Each row below holds a small network's activations on one input, seen along a few directions.
Each table varies a few parts of the input and shows all the possible inputs, shuffled.
Descriptions start from the smaller parts, as in this example, which fits no table here: one of 4 places along a line, together with either a single point or one of 11 places around a ring or (one of 3 separate values, together with one of 8 places around a ring).
Shared parts are said once, and a part with two or three values counts as separate values.

Other details of the inputs vary at random and push rows far along two fixed directions, the same in every table; ignore that.

Table:
r1: [ 20   4 -32  53  15  68   2  35  13 -23 -54 -10 -59  -6]
r2: [ 17  -9 -12  29  19  15 -11  18   6   5 -17 -16   3  -7]
r3: [ 34 -10 -13  19  19  20  -1  20  15 -14 -25 -12 -11  -9]
r4: [-42   0  16 -28 -60  33   8 -44  -8  -5   5  27 -85  24]
r5: [ 43   3 -24  22  45   4 -12  44  11  -3 -21 -14  32 -13]
r6: [ 22  11 -21  20  22  16  -5  29   9  -5 -15  -5  -1  -8]
r7: [ -1   4  -7 -19  -1 -84  -1   4  -4   3  36   6  84 -16]
r8: [  1   2   6  12  17  18   4  -9  17 -13  -8  -3  -6  -3]
r9: [-23   1  -9   2 -22  31   8   6 -24   5 -13  10 -61  22]
r10: [-36  -4  27 -29 -24  -2  15 -32 -13  12  13  14 -28  18]
r11: [-4 -1  9  1 -3  5  4  4  4 12 -4 -4  5  7]
r12: [-13   9  17 -18   9 -37   1  -4  -4  14  35  -8  58   6]
r13: [ 23  -3  15 -10  16 -29 -15   1   3  -7   7 -10  44  -6]
r14: [ 18  -4  19  -5  14 -21  -9 -11   2  -1   5  -6  46 -16]
r15: [  8   0 -17  39  10  40  -5  13  12  -4 -27  -9 -29  -6]
r16: [  7   1  -4   3  -9  12   7  -4   5  -3   0  -1 -28   0]
r17: [-75  -6   3 -69 -85 -38  19 -42 -38  19  35  39 -45  25]
r18: [  0   2  26 -21  15 -53 -10 -25  -5   7  50   3  81 -12]
Each input here is: one of 2 separate values, together with either a single point or one of 8 places around a ring.
Q: The inputs of r7 and r17 match in every part but the choice among 2 separate values. If r12 is changed in the same way as r7 into r17, which row does it become?
A: r11
Q: Start at r13 and move only the place on the ring of 8, one step at a time. The first step leads to r14. Which rows follow, in order?
A: r10, r11, r2, r9, r5, r3

Table:
r19: [-29 -14  49 -57 -21  -3   1 -28 -22  26  19  13 -39  45]
r20: [-19  17  29 -14  11 -20  -3 -30 -22  17  45  -1  31   0]
r21: [ -4  -1   5  50   4  86  -7   1  12 -18 -60 -19 -68  17]
r22: [-77   1  46 -15 -40   7  23 -28 -25  33  20   5 -28  29]
r23: [ 37  11 -20  21  -6  52   2   0  23 -39 -23  13 -46 -13]
r24: [ 15  27 -16  19  34 -28  14   3  32 -10  27  -6  79 -16]
r25: [-61  16  32  -9 -20   5  26 -49 -24  29  37  27 -23  18]
r26: [-26   4  36 -63 -12  -1   5 -41 -27  17  38  24 -43  22]
r27: [ 12 -16 -26  43  -1  39 -14  10  31 -12 -64 -11 -26 -13]
r28: [ 22  27 -29  40  10  47   3   0  34 -40 -26   4 -29 -11]
r29: [-21 -17  -7  11  10 -25  -3   6  18  13  -6 -18  58 -12]
r30: [ 49  -2  15   4  50 -15 -19  -3  -6   6  35 -13  64 -25]
r31: [ 36 -14  -4 -26  15 -64   1  14  -1 -22   6  -6  64 -21]
r32: [ 38 -19   6 -25  15 -51 -11  15   3  13 -13 -17  54 -12]
r33: [ 14  -6 -14  20  17 -52 -11  10  13 -25   9  -4  69 -22]
r34: [  9   7 -43  41   8  31  -2  61 -17  26 -10 -30 -74  10]
r35: [ 26 -27 -18  24 -15  38 -15   9  18  -3 -58  -2 -39 -15]
r36: [-20  22  25 -68 -40 -14  16 -34 -18  -6  34  29 -36  10]
r37: [-61  24 -48 -46 -47 -19   6  50 -71  43  26  34 -47  32]
r38: [ -3  -4 -21  19  19 -43   9  10  27 -17   4  -8  77 -11]
r39: [ 28 -17  30   0  22   1 -23  11   2  15   9 -25  40   5]
r40: [ 35 -19 -26  31 -14  29   1  12  20 -45 -47   9 -37 -17]
Q: What is each input in this table made of?
A: either one of 2 separate values or (one of 4 places along a line, together with one of 5 places around a ring)
Q: Start at r20 and move only the place on the ring of 5, one step at a time. The first step leads to r28. Which rows follow, in order?
A: r33, r27, r21
